A small network was trained on made-up records. Each row is its average activation on records with the value named, seen along a few directions.
Values that are neighbours, or in one group, have similar rows; names and order tell nothing.
In the rows, 500 means zero.
Random noise pushes rows far along 5 fixed directions. That doesn't count. These rows show it; they differ only by the noise:
[781 718 456 390 444 593 351 485 702 249 247 362 646 607 542 588]
[329 229 450 512 453 310 930 431 527 767 477 573 365 318 427 781]
[528 553 728 364  55 270 307 377 655 447 623 571 580 683 570 746]
[718 626 645 638 851 583 884 658 472 474 535 290 450 309 594 735]
[738 718 200 610 782 947 359 682 438 267 300 493 505 576 589 252]
[633 603 638 414 379 390 562 431 627 417 484 445 575 533 558 735]
[566 539 596 512 648 426 911 458 472 529 552 484 482 367 565 718]


Y, 11 values:
y4: [578 611 625 413 279 442 242 368 585 244 735 630 605 660 669 403]
y8: [265 329 621 785 523 364 647 605 358 674 696 571 278 500 439 485]
y11: [399 351 203 622 746 590 492 494 496 552 418 600 448 312 433 365]
y1: [521 587 706 346 339 282 428 437 460 529 484 319 609 315 486 663]
y3: [626 616 495 646 537 637 186 634 637 230 407 348 494 714 525 389]
y2: [354 449 812 575 568 557 466 580 308 661 814 584 374 548 438 371]
y6: [743 716 234 419 631 695 212 575 547 242 292 330 715 451 550 270]
y7: [513 580 936 366 185 286 316 301 650 427 679 390 693 788 494 562]
y9: [575 629 301 278 601 532 670 481 596 376 182 356 616 535 550 598]
y5: [317 586 891 246 213 169 513 262 382 666 876 684 653 529 528 543]
y10: [609 272 616 646 576 531 296 784 603 720 374 119 355 349 278 594]
Y is arranged as a ring.
A walk along Y starts at y10 and steps to its neighbour y5. Put y4, y8, y3, y9 in the order it reaches them.
> y4, y9, y3, y8
List every value one step from y6, in the order listed.
> y11, y1

H, 11 values:
h11: [611 595 618 328 440 456 305 535 543 471 496 391 654 509 502 514]
h10: [545 633 615 230 110 175 342 270 808 436 344 482 653 542 498 812]
h6: [456 441 543 620 402 543 371 653 489 498 599 572 437 687 496 425]
h9: [608 615 614 540 640 649 571 514 439 444 486 385 418 508 452 497]
h3: [557 461 538 582 716 614 501 633 408 546 567 330 491 370 482 411]
h1: [419 517 418 528 570 476 734 394 457 517 583 643 426 370 568 578]
h5: [363 397 714 592 492 371 723 437 366 709 747 438 431 393 527 542]
h8: [633 582 590 220 445 422 329 452 719 405 362 353 631 460 472 610]
h7: [530 549 542 561 482 579 485 532 437 476 454 560 477 667 483 429]
h4: [337 485 537 522 272 253 554 299 432 502 757 766 564 589 660 538]
h2: [665 607 538 638 710 591 562 635 446 281 597 469 535 539 603 490]
H is arranged as a ring.
A walk along H starts at h4 and steps to its neighbour h2. Put h10, h6, h1, h5 in the order it reaches them.
> h6, h5, h10, h1
List every value one step from h11, in the order listed.
> h3, h8
